Each row below holds a small network's activations on one input, seen along a few directions.
In each table, some parts of the input vary, and every possible input appears once, in random order.
Descriptions start from the smaller parts, as in this example, which fits no table here: one of 8 places around a ring, together with either a single point or (one of 2 separate values, together with one of 4 places along a line) or one of 9 places along a line.
Shared parts are said once, and a part with two or three values counts as separate values.

Other details of the inputs vary at random and push rows far along three fixed directions, the same in every table; ignore that.

Rows:
R1: [-13  12  10 -21 -44  35  32   6   3  30 -52  20  37]
R2: [ -4 -28 -32  18  -3   7 -12  17  41  42  65  28 -58]
R3: [-15  12  63 -17 -12 -45  -8   6 -37 -40 -38 -26  20]
R4: [ 58  38 -17  18  82   6 -37 -33 -40 -64  17 -19  14]
R5: [ 37  28 -46 -25  -4  40  22   2  18  20 -20  19  -8]
R6: [ 39  17 -57   5   6  34  28  10  25  40  -6  22 -13]
R7: [ 33  -9 -49  22  22   8   1 -25  -3   9  15  23   1]
R8: [ -6 -33 -30  29 -10  14  -5  21  55  59  61  32 -44]
R9: [ 59  35 -39  -5  26  12  20  -4  -6  -7 -22   1  -4]
R10: [  2  16  29 -29 -22  -6   6   4  -7  -6 -50 -12  32]
R11: [ 42  42  11  -8  25 -16  12 -16 -39 -48 -48 -49  29]
R12: [  9  64  43  -5  17  43  14  -7 -63 -47 -51 -12  51]
R13: [-45  -3  32 -13 -24   6  13  14 -10  -6 -13 -12   4]
R14: [ 10   5 -47 -16   2  39   7  25  71  24  42  10 -49]
R15: [-12   9  51   5   3 -26   6 -25 -61 -46 -40 -30  40]
R16: [ 37 -15 -49  23  61 -28 -29 -18  18 -23  40 -28 -21]
R17: [ 24   1 -61  16   4  44  27  -9  -1  42   7  36 -17]
R18: [-18  15  18 -25 -54  46  29   2  -4  17 -36  18  24]
R19: [ 11  -8 -28   2  31 -20 -19  35  65   8  55 -19 -58]
R20: [ 34 -11 -30  23  44 -29 -27 -24   6 -21  33 -24  -9]
R21: [ 18   7  38  -1  28 -61 -24 -17 -50 -56 -24 -36  13]
R22: [-86 -41  62   7 -51 -10  -4  12 -11  18  17   7   2]
R23: [-34 -12  58 -18  16 -74 -37  29  11 -46  14 -45 -23]
R24: [ 42  28 -28 -24  13   7   7   6  24  -1 -18   7  -8]
R25: [ 12 -13 -76  35 -18  77  46   3  36  90  20  63 -14]
R26: [-68 -59  42  11 -29 -48 -32   4  -4  23  12  11  13]
R27: [ 90  39 -60  15  79  -2  13 -37 -32 -49 -25 -47   7]
R28: [-33  -6  10  -8 -68  54  29  22  44  59  -5  37  10]
R29: [ 92  33 -75  25  51  27  18 -57 -37 -27 -18   2  23]
R30: [ 66  29 -23 -18  65 -61 -28   7   0 -45  -5 -33 -32]
R31: [-19 -49 -12  11  19 -55 -48  39  67  34  85  21 -79]
R32: [-29  13  36 -24 -26  17  21   7   3 -17 -36 -11  28]
R33: [ 15  34  29 -26 -19  10  18 -10 -22 -27 -57  -9  38]
R34: [  8  -4  30   7  33 -58 -30 -36 -49 -66 -10 -41  28]
R35: [-64 -26  14  16 -44  46  34   1 -11  32   0  22  12]
R36: [ 19  17 -24 -21  -1  22   2  13  44   5  23  -2 -30]
R37: [-55 -52   1  27 -48  19   5   0  15  63  21  45  14]
R38: [ 39  25 -49 -13 -12  59  34   6  38  34 -10  35  -4]
R39: [-57  17  94 -28 -16   0 -38  37   6 -26   7  -6  12]
R40: [-28 -19  36  -5 -18 -40 -25  35  30  12  24  -8 -25]
R41: [-27 -36  20   2   2 -54 -40 -10 -21 -12  17  -5  -4]
R42: [  2 -18 -14  14  36 -26 -18   9  28 -11  46 -13 -41]
R43: [ -5 -13   7  10  15 -28 -21 -28 -32 -33  10 -22  10]
R44: [  8   5  13   8  -2  -6  17 -21 -54  -6 -52  -9  41]
R45: [-88 -66  75   2 -27 -82 -52  10  -8  -1  20   5   4]
R46: [-84 -31  78 -17 -62 -30 -17  36   2  15   7   5  -9]
R47: [  3  36  31 -21 -31  32  38 -17 -28 -18 -71 -19  60]
R48: [ 13   9 -12   1  12  -2   0  18  35   1  31  -3 -33]
R49: [-47 -43  10  18 -36   2 -13  -7  -2  28  31  28  -1]
R50: [-47  -8  59  12  15 -12 -46  25   0 -14  48   4 -17]
R51: [ 45  11 -55  12  27  15  12 -45 -47  -9 -26   9  24]
R52: [ 29   2  -6 -39  30 -62 -54  30  46 -21  34 -25 -60]
R53: [  3   2 -18  14  10  24  20 -45 -53 -27 -27 -12  40]
R54: [-18  21  21 -15 -45  51  41   0   6   9 -33  14  34]
R55: [ 19 -15   3  10  48 -70 -46   8  22 -27  49 -40 -43]
R56: [-20  -2  -1  10 -39  49  44 -18 -49  31 -41  31  37]
R57: [-19  14  42 -25 -18 -24   7   0 -55 -22 -60 -15  29]
R58: [ 44  27 -37  -6  28   9   5   2  12 -13  17 -16 -32]
R59: [ 21  -4 -23 -15  25 -39 -32  32  37   4  43  -6 -64]
R60: [-36 -16 -21  34 -39  87  60 -34 -21  35 -19  42  54]
R61: [-58 -29  58 -12 -40 -40 -17  37  13  22  -1  -1  -3]
R62: [ 54  -7 -48  24  46 -24 -27 -24   7 -11  30 -10 -15]
R63: [  8  10 -66   4 -28 102  54  17  77  68  17  39 -12]
R64: [-12   2   7  13 -28  35  41 -19 -44  18 -44  27  43]
Description of these inputs: one of 4 places along a line, together with either a single point or (one of 3 separate values, together with one of 5 places along a line).
The inputs of R25 and R6 match in every part but the place on the line of 4. If R56 is changed in the same way as R25 into R6, which row does it become? -> R59
Start at R29 and move only the place on the line of 4, one step at a time. The first step leads to R21. Which rows follow, in order? -> R3, R33
Change only the place on the line of 5 in R56. List by row number the other rows that result. -> R2, R17, R22, R35
Change only the place on the line of 5 in R16. List by row number the other rows that result. -> R20, R26, R37, R62

Rows:
R65: [ -2 -26  17   9  20 -35 -57  21  11  -9  31   0 -28]
R66: [-10  45  41 -20 -12  -4  22 -18 -80 -46 -70 -10  43]
R67: [ 40  14 -24  19  54 -25 -12 -12   9 -39   8 -43  14]
R68: [-64 -23  70 -25 -45 -30   1  10 -22 -31 -51 -24  45]
R69: [  8 -10  13  -9   7 -56 -46  30  27  12  21  -9 -23]
R70: [ 13  18  56 -10 -15 -23  10 -45 -62 -44 -61 -16  67]
R71: [ -3   0  -7  -1 -22  13  -1  23  23  51  -3  21   6]
R72: [-35  -5 -10  15 -13  43  11   7  21  10  29   1  11]
R73: [-61 -21  84   0 -18 -16 -29   9 -48 -16 -39 -10  50]
R74: [ -9 -17  24   7  30 -39 -42  -3  38  -5  43 -15  -9]
R75: [-60  -8  71 -16 -35 -24   5   9 -42 -20 -52  12  26]
R76: [-14   4  -1 -14 -32  31   3  -8  24  19  17  24 -10]
R77: [-12 -17  -4   4 -24  24  22  11  16  27  -5  11 -27]
R78: [ 39  41 -38  -2  20  23  41  -5  -6  14 -33  15  17]
R79: [ 44  25 -11  -5  45 -11 -27 -32  -8 -45  20 -23  -9]
R80: [ 52  30 -33   1   1  31  26 -36   4   7 -26  14  20]
R81: [-67  -4  64 -28 -54 -17   6   8 -28 -26 -37 -27  45]
R82: [-18   1  -4   0 -31  28  22   9   8  27  10   3 -29]
R83: [-24 -48 -40  21 -20   3 -12 -19 -25  52  16  35   6]
R84: [-12  -8   0  28  -5  26  -7  11  13  44  16  21  16]
R85: [ 52  32 -18   0  44 -45  -7  -3  -7 -29  -8 -10 -17]
R86: [ -7 -17  -9  20 -35  12  22   6  25  18  18  17   9]
R87: [ -7  -5   0  18 -18   5  22  12   7  28  17  43  -6]
R88: [-18 -18 -15   2 -32  24  15  11  31  10  -1  16  -4]
R89: [-10 -11  20  19  27 -56 -29  16  14  -8  40   3 -28]
R90: [ 34  38 -38 -12   8  46  42  -9 -14   8 -27 -19  -3]
R91: [ 41  26 -22 -23  57 -30  -9   9  -2 -34 -19 -14 -19]
R92: [-48 -28  78  -4 -42 -21  12   1 -50 -19 -41 -15  21]
R93: [-60  -9  71 -26 -28 -27   6  15 -37 -17 -53   6  30]
R94: [ 44  29 -36   3  11  28  47 -11  -4  21 -36 -15   9]
R95: [-36   8   0  13   4  36  11  13   3  19  28  26  -4]
R96: [-22 -19   3   7   1  42  -1  -9  28  19  16  23   9]
R97: [-13 -17  -5  -5 -18  24  25  16  20  31  -6   6 -22]
R98: [-18   1  -4  -9 -25  28  25  15  13  31   9  -2 -24]
R99: [-15 -33   8  11  15 -36 -35  14  29 -31  35 -18 -22]
R100: [ 60  28 -17  -7  32 -20 -33  -1 -27 -35  12 -16 -15]
R101: [-18  35  51  -2   2  -5  15 -25 -91 -54 -55 -14  52]
R102: [ 40  28 -49   1   3  29  40 -11  12   4 -32 -10  32]
R103: [ 37  27 -10  -8  57  -4 -28 -27  -2 -42  20 -31  -1]
R104: [ 29 -24 -66  12  41 -49 -19 -43 -28 -32   7 -29   1]
R105: [-37 -41 -40  19  -7  -5  11 -20 -24  40  19  43  -3]
R106: [-14  -5  18   2  26 -24 -58  24   9  -6  47 -16 -22]
R107: [ -4  -5  -1  -9 -24  14  11  -5  38  36   6  22   6]
R108: [  3 -18  11 -20  12 -42 -50  33  24  -1  15  -5 -32]
R109: [ 43  22 -35   8  17  37  37 -11 -26 -10 -22  34   4]
R110: [-23   0 -15  -2 -39  28  15  10  24  10  15   8  -6]
R111: [-19  -8 -10   6 -38  30  17   8  15   6  27  14  -1]
R112: [-12 -16   1  34 -14  17  24   0  10  35  16   6 -10]
R113: [ 25  25 -34  18  41  50  31 -12 -20  -5 -21  21  17]
R114: [ 45  22 -35 -19  10  44  25 -27   5  -1 -34  13  16]
R115: [ 45  26 -48  13  -6  28  38 -19   4  -2 -27  -1  24]
R116: [-15  -1  -2  16 -21  38 -10   9  -4  28  25  26  -2]
R117: [-18   7  -4 -27 -23  33   5   1  32  26  12  15  -3]
R118: [ -9 -13   4  20 -16  22   5 -18  25  28  22  27  10]
R119: [-32 -28  44   7  21 -31 -21  12  -5 -18   6 -35 -14]
R120: [ -9 -24   9  21  11 -50 -30  10  32 -18  41 -22 -13]
R121: [ 13  16  47   6 -16 -17  35 -28 -76 -32 -68 -33  49]
R122: [ 32  48 -38 -14  14  39  36  -5 -19  -2 -22  15   4]
R123: [ 43  38 -37   1  16  21  42  -8  -9  12 -30  19  15]
R124: [-24 -13  -1  20  -1  25  13   9   4  16  13  41 -10]
R125: [ -5 -18  14 -33  17 -37 -40  12  46  -9  18 -10 -28]
R126: [ -9  -9  -9 -12 -18  26  -5  26  20  38  -9  25  -3]
R127: [ -4 -16   4  -8   2 -57 -23  23  46  -9  25 -26 -17]
R128: [ 39  27 -13  17  70 -31 -10  -6 -10 -29   7 -17   0]
R129: [ -7 -28  22  -1  21 -33 -46  -4  28 -21  37  -3 -26]
R130: [-18 -13   2  31  -1  24  23   4  15  39  16  -2  -1]
R131: [ 34 -23 -53  13  49 -48 -11 -43 -45 -15   2 -35 -20]
R132: [  8 -26  17  -3   7 -42 -52  27  10 -10  29   5 -33]
R133: [ 41  22 -14   9  45 -14  -8 -15 -23 -37  14 -44 -29]
R134: [ 35   5 -25   9  58 -12 -17  -8   6 -52   3 -39   4]
R135: [ 46  34 -16  -7  43 -26  -9  -3 -26 -46  14  -7 -25]
R136: [ -5 -21   3  -2 -24  28   5  -8  22  15  14  37  -4]
R137: [  3 -15  15   4   5 -56 -18  17  25   4  22 -27 -44]
R138: [-50  -7  79 -29 -37 -38  -7  -8 -14  -7 -45 -16  50]
R139: [ -7  -9  -3   5 -23  10  30  13  23  44   0   2 -12]
R140: [  3  39  40 -20 -24   3   0 -18 -81 -34 -73 -17  54]
R141: [ 45  42 -39 -13   2  46  14  -4 -20  10 -24   8  13]
R142: [  9  -9  14   0   2 -56 -49  24  22   7  23  -5 -28]
R143: [-13 -23   0 -21  11 -42 -29  29  46 -19  17 -26 -25]
R144: [-58 -28  78   7 -29 -15   7  -4 -49 -19 -39 -21  25]
R145: [ -2 -10  22 -18   2 -35 -40   0  21 -21  50  -4 -32]
R146: [ 34  24 -13   6  58  -8  -9 -10 -17 -34  14 -51 -21]
R147: [-27   2 -17 -14 -29  30  17  18  32  17  10   0   1]
R148: [ 59  18 -15  20  46 -31 -33 -10 -17 -21   4 -18   1]
R149: [-30 -50 -36   9 -18   4  -2 -43  -7  40  22  33   6]
R150: [-16 -15  -7  -8 -14  26  24  19  23  34  -9   2 -20]
R151: [ -5 -11  -6   0 -27  25  -8  18  13  31  -5  33 -10]
R152: [ 42  44 -41 -16   6  48  13  -1 -17  12 -27   4  15]
R153: [-14 -26 -10  10 -31  25  17   9  22   6  12  21   1]
R154: [-29  -8 -10  18 -26  36  12   2  15   7  29   8   3]
R155: [-27  15  -7 -17 -12  23  17  24  14  25   9  25 -14]
R156: [-13  -7   1   8 -30  29  24   7  -1  23  23   8 -25]
R157: [ 13 -17  19   7   3 -55 -47  23  13   3  36   1 -24]
R158: [-15   4  -2 -24 -26  31   6  -2  28  24  15  19  -5]
R159: [ 46  22 -35  -9   5  45  22 -33   1  -6 -32  18  11]
The inputs of R120 and R89 match in every part but one. If R143 is changed in the same way as R120 into R89, which row does it become? -> R91
The inputs of R82 and R140 match in every part but one. If R98 is changed in the same way as R82 into R140, which row does it become? -> R141
The inputs of R128 and R74 match in every part but one. If R75 is changed in the same way as R128 into R74, which row does it become? -> R159
What do these inputs look like to the network? -> one of 5 separate values, together with either a single point or (one of 3 separate values, together with one of 6 places along a line)
Change only the choice among 5 separate values in R83. List by row number the other rows that result. -> R104, R105, R131, R149
Start at R73 and move only the place on the line of 6, one step at a time. The first step leads to R65. Which rows follow, in order? -> R132, R151, R108, R126
Change only the place on the line of 6 in R125. List by row number the other rows that result. -> R96, R114, R129, R136, R159
Change only the choice among 3 separate values in R81. List by row number the other rows that result. -> R68, R127
Change only the choice among 3 separate values in R146. List by row number the other rows that result. -> R119, R130
